A small network was trained on invented records. Each row is its activation on one of them, seen along a few directions.
Each row is followed by the record's values for the fields LUKUB, LAV, LAZ, PIZO, PADOT, KILI.
Not every record has every field; a missing one is left out.
Other fields move the rows too, some of them a lot.
Random noise pushes rows far along 21 fixed directions. That doesn't count. These rows show it; they differ only by the noise:
[  98    4 -574 -434    1   50 -166  -71   26  148  -41   89  123  150
  123  -51  197 -294   89   80   -9  -67 -277 -430  -23  155 -122  -95
 -170  104  736 -413 -284]
[-527  453 -109   86  -43  235  234  264 -270  394  448    4 -408   18
  -67  191 -622  294  -47  -61 -117  265 -170  233  481   -1   45  -36
  396  225   81  133  240]
[-299  206  253  585  177 -148  347  213   98  255  -30  -74    8    3
  -58  395   64   92 -115 -308 -302   63 -415  162  -46  333 -200 -289
 -243  347  117   20  182]
[ 355  224 -530  -63  163  -64 -257   70  -12  -24  261  355 -258 -277
 -294 -470 -120   79  118 -195 -283 -375 -178  228   91   96 -102  180
  246  346   43  -20 -138]
[-599  137  -94  102  -88 -110  132 -422 -224  215 -376 -509  -63 -376
  552 -204  435  162   53  -16  499  165  606 -104  669   36   39  -34
  253 -331  306  277  234]
[ 330  -93 -235 -269  258  -91 -218  216  167    9  229 -260  406 -191
  -99 -382  145 -391   94  233  309  235  -33  153  644 -175  330  135
  -25   91  224  864 -111]
[  28  -59 -319    3  -53  334  -34   97 -150 -338  154   79 -132  -30
 -169   51   -4  534  304 -122  120  416 -166  462  403  224 -407 -269
  147  -53 -215  300  221]
[  85 -204  -39 -611  238 -127  144 -152  314  280 -227  -83  -98 -133
  281   18 -164  150  277  171   98   36  348 -340   82  185 -324  301
   14  165  258 -457   33]
[  61 -261  -53   78 -109 -135  -81  284  505 -314 -282  245 -293  -70
   -7  -71  206  573  -28  -78  179 -261 -302  312 -341  417 -223 -119
 -179  118  223 -398 -229]
[-263   25  565  199 -375 -188   -3  328 -348   31  346 -370 -537   29
  293 -141 -357   29 -498   44 -249 -224 -249   31 -142   88 -170 -251
 -314 -460 -344   54  190]
[-156   95  181 -300  -64   92   51 -117 -277   54   27 -115  109 -309
  348  -12  -50  -45  135   51  321 -148  354 -229  383 -309  138   45
   47  -54  311 -366   73]
[ -83 -420  572   -2  286 -241  100  -15   78 -224 -125 -139 -242 -309
  229  -58  191   60 -302  119  190 -275   62 -550  204  -53   80  408
  101  149  -15 -299   85]
[ 145  230 -128 -324   46  380 -272  -71 -139 -129    9 -142 -120 -118
 -128   95  203  156  158  174  -74  266 -272 -224   69 -257   97  -42
  172  399  141  211 -354]
[ 246  -55  283 -232  249 -191 -578 -322   34  -58  129  112 -291  615
  176  247  451  -87 -253 -239 -296  -79 -467  -15  419  593 -194 -169
   80   37 -284  290  168]
[-181 -138   73 -379 -146  125 -227 -235 -176   37 -162 -149  268  245
  210  137  118 -298  368 -129 -413  405   36  110 -115   66  542  -81
 -199  -21 -102   56 -205]
[-135  159 -134 -219  313 -267 -315  -30  219  213 -202  139 -145 -163
  146   24  294   -8  132 -348 -151 -241  123  -54  132  478 -236  272
  163  539  381  113   19]
[  16  360  -89 -485  -70   -3  -86 -104 -130  -10 -412  302  333   86
  -41  -48  337 -457  200  -53   43   51    5  114 -436  135  159  -41
  -61  126  533  112 -149]
[ 310   11 -420   39 -180  244  -88 -304  -82 -356  213  -47  -19  260
  -22 -506   66 -172  -82  239 -191   44 -169   49  -34   29  323 -131
  -45 -368 -491  -17  144]
[ 332 -318   -8 -168  385   56  -59 -230   37 -233  144 -159 -271  527
   10  404   17  302  -29  166 -124  401  -56  -92  256  -71  -83  112
  215 -188 -562  -62  -74]
[  83 -368   -8  396 -228 -353  131  438 -271  -48 -419 -191   69 -690
  163 -232 -186  477  505 -183  314  -71  162  200  207 -250 -603 -288
  -96   -7  -28   20 -185]
[-101 -742  118 -193   -9   98  213 -493  -85 -345 -394   -8 -371 -170
  531 -125  -99  873  171  277  273  193  161  -21    0  -75 -436  363
  358 -286  145 -340  -85]
[  73  107 -150  284  222 -305  348 -415  -90  459 -243  362  145 -291
 -424   59  269 -169   40 -449  221  104 -157  275  814  223   62 -334
   66  110  458  -24  -94]
[ -13  -59  -96  345  171  -53  -25   93   58    8  -67 -405  166 -531
  317  -20  136  304  275  -82  142  -83  212  -76  399 -170 -348   -4
  -66  282  156  160   32]

[  48  317  313  -41  -74  139  135   43 -114  -16 -263  328  378 -146
 -317  294  -49 -108  376 -308   32  165  -13  274  -40   19   94 -314
   -1  372 -186  -40  176]
LUKUB: zozek / LAV: bet / PADOT: zafal / KILI: suku
[-231   66 -214  718    0  -10  266   86 -250 -170 -370  116  116  457
   88  370 -186 -110  -50   -1  -38  152  101 -326 -238 -200  -97   49
  428  169 -489   40  238]
LUKUB: tuz / LAZ: tokik / PIZO: tozop / PADOT: vonuz / KILI: ziro
[ 484  344 -414 -259  -59   99 -118 -490  259  115 -123 -300 -125   38
  -88 -319  266 -114  -83  369   -8  174  164   43 -275  -48    1  -59
 -183 -295  -58  363 -291]
LUKUB: tuz / LAZ: tokik / PIZO: tozop / PADOT: zafal / KILI: ziro
[ 330 -287 -105   90   90 -151  -93  107  402  118  235  251  -93  292
  202   -5 -388 -218 -378  172 -137 -443 -422 -410 -126  290 -611  207
 -257  252  236 -239  159]
LUKUB: tuz / LAZ: tokik / PIZO: tozop / PADOT: zafal / KILI: suku
[-314  -87 -188  592  119  103  534  -75  -92 -262 -269 -151  414 -275
  177 -296  328  -13   64   49 -113  102 -225 -150 -299    3    4   94
  -17  175  198  -79  308]
LUKUB: zozek / LAV: sop / PADOT: vonuz / KILI: suku
[ -78  145  323  -92  -16  176  344 -475   20  -12  -39  318   80 -520
  -95 -299  -53  213  192 -191 -167   -5   81  702 -163  188  189  116
 -102   61  224 -132  174]
LUKUB: zozek / LAV: bet / PIZO: tozop / PADOT: vonuz / KILI: suku
[ 380 -773  527 -441  258 -305 -422  187  -52   78   38 -255  -92  309
  233  181 -326  279  266  155 -356  338 -345   92   90 -323   12  230
  185   90 -291  466 -636]
LUKUB: zozek / LAV: bet / PIZO: tozop / PADOT: vonuz / KILI: suku
[  95  -54 -117 -179  176  344 -145 -264  -20 -287  104   53  -35 -245
 -167   84   47 -192 -238  169   14  215   -1 -294  -19  -35 -237  362
   -9  228  331  419  -66]
LUKUB: zozek / LAV: bet / PIZO: tozop / PADOT: vonuz / KILI: suku
[ -23  504  -38  162 -363  -24 -289 -242 -183  136 -274  108  -92 -260
  133  -68  415  -57 -116 -188  375 -505   32 -242  358  -27  -82 -482
    8   56  362 -257  -55]
LUKUB: zozek / LAV: sop / PADOT: zafal / KILI: ziro
[-434   50  687  -45 -458   36   73  248 -147 -335  -32  345  147  145
    2  266  109 -516 -532 -100  566 -318   98 -104  -99  292  170 -339
 -384 -448  202 -322  472]
LUKUB: zozek / LAV: sop / PADOT: zafal / KILI: ziro
[ -94  534 -278  109  -99  344   16  -63 -104  281  153   68 -178 -625
  -82 -250 -289  296  104   24   -9  -52 -250   68  359 -165 -133  -13
  287  635  448  241    4]
LUKUB: tuz / LAZ: tokik / PADOT: vonuz / KILI: suku
[ 373  -67 -114 -341  624 -558  396  263  315  135    7 -484  335  104
   25   22  129 -514  -78  279  161   74  527 -306 -214   -2 -374  277
 -388 -458  -16  -18  169]
LUKUB: tuz / LAZ: tokik / PADOT: zafal / KILI: ziro
[ 153  -35 -258   11  341  545  406  -72  129 -348  434   61   84  201
 -411  102  220  387   58  203  103  387 -464  -37  364   86   42 -155
  170  -22 -175 -319  386]
LUKUB: zozek / LAV: sop / PADOT: zafal / KILI: suku
[ 317  363 -270 -403 -234   47 -422  -47  230  157  -94    7  -73  503
  159   35    3  190   79  341  405   75  134  338   69  -91  -65 -263
  155 -258  179  365 -252]
LUKUB: zozek / LAV: sop / PADOT: zafal / KILI: ziro
[ 237   57  181  414   85  -22   23 -313  127  -68 -487  378  395   71
  -70  269  120  146  264 -253  -41  124  -97  495 -113  160 -250 -194
   80  351  -35  431  103]
LUKUB: zozek / LAV: bet / PADOT: vonuz / KILI: suku
[ -35   91  113    8  126  108  324  336  -35 -164  355 -303  -88  271
  293  -90 -293  345  -63  336 -325  -45 -319   15 -611    0 -398    3
  -42 -209 -200 -269  329]
LUKUB: zozek / LAV: sop / PADOT: vonuz / KILI: suku
[-504  329  521 -295  241  -77 -329  232 -271 -478 -131   44 -405  518
   45  721  707  249 -261 -329  147   88  106  148 -297  169   54  147
  478 -122 -198  201   26]
LUKUB: tuz / LAZ: tokik / PIZO: tozop / PADOT: zafal / KILI: suku
[ 161  210  -93 -174  309 -573   49  803  395  519  145  -61 -570  515
 -336  424 -344  503  -17  -76 -162  189 -310  484  -97  432 -697 -270
   17  -44  -94  199 -234]
LUKUB: zozek / LAV: sop / PIZO: tozop / PADOT: zafal / KILI: ziro
[ 180   50  271  155  106 -241  471  488 -217 -346 -171   10  401 -219
 -204 -117  190  -68  192   -1  284  -59  -11  143 -226 -262  -22 -221
 -136 -173 -165 -229  127]
LUKUB: zozek / LAV: sop / PIZO: tozop / PADOT: vonuz / KILI: ziro
[  58 -236  -52  147   43   25    1 -151  451 -102  -93 -196 -195  -28
  158 -229  -80  375 -123  277 -130   23   54  164 -441  -57   45  337
    8  -34  -83  164 -236]
LUKUB: zozek / LAV: sop / PIZO: tozop / PADOT: zafal / KILI: ziro
[ 153  -16    8 -149 -184   35  -64  243   24 -277 -166  127  -22 -298
 -171  -47  169  154   65    5  264 -200   15   47 -402  -37 -238 -112
 -239  -83  245 -254 -233]
LUKUB: tuz / LAZ: tokik / PADOT: zafal / KILI: suku
[-686  -27 -318  519 -275  387  -96  104   -7 -278 -372  -24   33   67
  371  210  376  464  254 -164  252  254 -137 -162  394  252   38 -209
  347  463  -59   44  377]
LUKUB: tuz / LAZ: tokik / PADOT: vonuz / KILI: suku
[  21 -208 -309  190  477  125 -191 -393  207 -105   93  352  309  271
   48  337  169  -43   33 -201 -182   50  -17  127   71  187 -205  440
  177  316  401  348   40]
LUKUB: tuz / LAZ: tokik / PIZO: tozop / PADOT: zafal / KILI: suku
[-305 -104   36  378   92  266 -265  128 -232 -536  114  -71  296 -189
  103  305  507  323  345 -491 -103  -78   82  188  100 -134  185  -78
    9  136  -55 -138    0]
LUKUB: zozek / LAV: bet / PIZO: tozop / PADOT: zafal / KILI: suku
[-201    3  174  257 -444 -154 -289   23   71   80 -361   23 -167  461
  253  187   -6  -94 -291   81  137  -63  -98  -37 -143    1  313 -249
  -56 -126   65   66 -291]
LUKUB: zozek / LAV: bet / PIZO: tozop / PADOT: zafal / KILI: suku
[ 130 -488 -185 -107  302 -146   67    1  313 -254    3  -11 -100 -371
  -17 -204  -80  213   19   49    1 -195  323  -32 -333 -240  104  662
   83  -23   34 -386 -404]
LUKUB: tuz / LAZ: tokik / PIZO: tozop / PADOT: zafal / KILI: ziro
[ 136  -34  232 -463 -216  -92 -497  264  345  -70 -115 -130 -285 -147
 -133 -217  483  -37 -175   66  120 -190 -600 -388   31  501  -85 -391
 -199  276   31  103 -116]
LUKUB: tuz / LAZ: tokik / PADOT: zafal / KILI: ziro
[-472  -91  103 -657  -46 -158   41 -108 -687  351  170 -196 -335  109
  251 -408  371 -101   -3  -35 -363  152 -597 -277  170  291  142  -94
  160 -358  464 -147  -85]
LUKUB: tuz / LAZ: tupez / PIZO: tozop / PADOT: vonuz / KILI: suku
[-168   70 -175   56 -507  352   29 -319  132  156   23   31 -254   69
  -90 -117 -161  216  -89   78  -40  301 -155  419   38  218  308 -310
 -169 -194   56   85 -104]
LUKUB: tuz / LAZ: tupez / PIZO: tozop / PADOT: vonuz / KILI: suku
[ 506 -203  174 -103  645  103  238 -125   93 -298  372  118  731   15
 -516  107  650 -480   66  -43   72  182 -266   30  392  -64  407   25
 -192   45  -62   59  192]
LUKUB: tuz / LAZ: tokik / PADOT: vonuz / KILI: ziro

Here are new rows. What are their fields?
[ -63  517 -631 -363  182 -217  637 -167  105  464 -217  140  -24  205
 -196 -205  147  228  195  163  578  222  489  354  146  174  -69  -71
  445 -546  324 -250  210]
LUKUB: tuz / LAZ: tokik / PADOT: vonuz / KILI: ziro
[ -94 -152   86 -460  132 -111 -249  -29 -304  484  155 -577 -170 -208
  267   55   14   45  293  -60 -623  223  -66 -269 -130 -135 -280  166
 -137  117  185  245 -481]
LUKUB: tuz / LAZ: tokik / PIZO: tozop / PADOT: vonuz / KILI: ziro
[ 110 -107 -478 -135  -82 -215  -88  220  195  -88 -539  322  188  298
 -106  -45  108 -253  162  106  438   14  223 -215 -144  -56  302  146
  283  128   73 -157 -256]
LUKUB: tuz / LAZ: tokik / PIZO: tozop / PADOT: vonuz / KILI: suku
[ 261   99 -340 -317  478 -259   37 -113  300  262  113 -500 -189  236
  136 -215  494  252  239  115 -163   81   18 -298  359  272  -23  -18
  202  -84 -459 -263  169]
LUKUB: tuz / LAZ: tokik / PIZO: tozop / PADOT: vonuz / KILI: suku
[  25   -7 -158  615 -175   99 -366 -160  -34 -312  204   23 -368 -155
 -117   53  -67 -167 -447 -212   61 -329  395 -324  394   52 -143   82
    0  -25 -664  134  284]
LUKUB: tuz / LAZ: tokik / PIZO: tozop / PADOT: zafal / KILI: suku
[ 165   77  -89 -174  348 -275  238  178 -107  140  -12 -379  244 -139
 -136 -286  268 -187  241   38 -453   77 -210  -96 -493 -108  127   21
 -133  -14  -64 -100 -247]
LUKUB: tuz / LAZ: tokik / PADOT: vonuz / KILI: suku
[-334  429   88  315 -122  597  436  235   65 -157  625  -48   92  -32
  168 -280 -166  317 -118  362  152 -140 -380   37  221  -77  302  -91
  164  198  -43 -221  836]
LUKUB: tuz / LAZ: tokik / PADOT: vonuz / KILI: ziro
[-588   75 -331   29   53  182  -42 -174  177   17  -31  -43 -136 -126
   89   31  348   73  -89 -207 -105   72  -15 -208    6  467    5  133
  127  196  311  -57  187]
LUKUB: zozek / LAV: bet / PADOT: zafal / KILI: ziro
[ 139 -135  304 -374 -163 -404 -173  579 -165  -67 -101 -353  254  -72
  -94 -218  330 -629   -7  -19    6   82 -123  -31 -300  289 -239 -329
 -712 -378  -19  545  -41]
LUKUB: tuz / LAZ: tokik / PIZO: tozop / PADOT: zafal / KILI: suku
[-128  164   72  208  -60 -165  173  -23 -290  189   42 -570 -258 -331
 -148   -8    5 -284 -290  -14 -539   88  100 -179 -665 -116 -171  -55
 -572 -360  -68   62 -345]
LUKUB: tuz / LAZ: tokik / PADOT: zafal / KILI: suku
[ 109 -292 -193  184  -75  -76   -1 -668 -146 -160 -539  172  201 -112
   -7 -151  200 -110   50  -20  274  187  322  139   31 -238  191  136
  268 -292   33  339 -331]
LUKUB: tuz / LAZ: tokik / PIZO: tozop / PADOT: zafal / KILI: ziro
[ 293   -1 -594   81  342 -418  144  260  460  391 -124    6  260  259
  -61 -137 -149 -143  284   29   97   51  100   52  301  129   -1   92
  196  225 -137   30  105]
LUKUB: tuz / LAZ: tokik / PADOT: zafal / KILI: suku
[-411 -263  172  -18 -223  184   93  -93  191  382 -194   -5  108  -45
   84  187 -318   56  300 -161 -253  481 -206   89  148  531 -123 -173
 -181  394   25  294  233]
LUKUB: tuz / LAZ: tokik / PIZO: tozop / PADOT: zafal / KILI: suku
[ -91  129 -314 -158   47   56   34  262 -390  -79  122 -185  -31   -2
 -166 -109   19  -34   68  153 -105  263 -154   32 -266 -315   84   33
  109 -184  238  228 -344]
LUKUB: tuz / LAZ: tokik / PADOT: zafal / KILI: suku
[ -58 -234 -175 -176 -282 -143    9 -167  286  334 -310  141  -83   -8
  448 -580 -353   91    8  362   71 -213 -197  -45 -199   26  105  255
  194  118  584 -112 -251]
LUKUB: zozek / LAV: sop / PIZO: tozop / PADOT: zafal / KILI: ziro
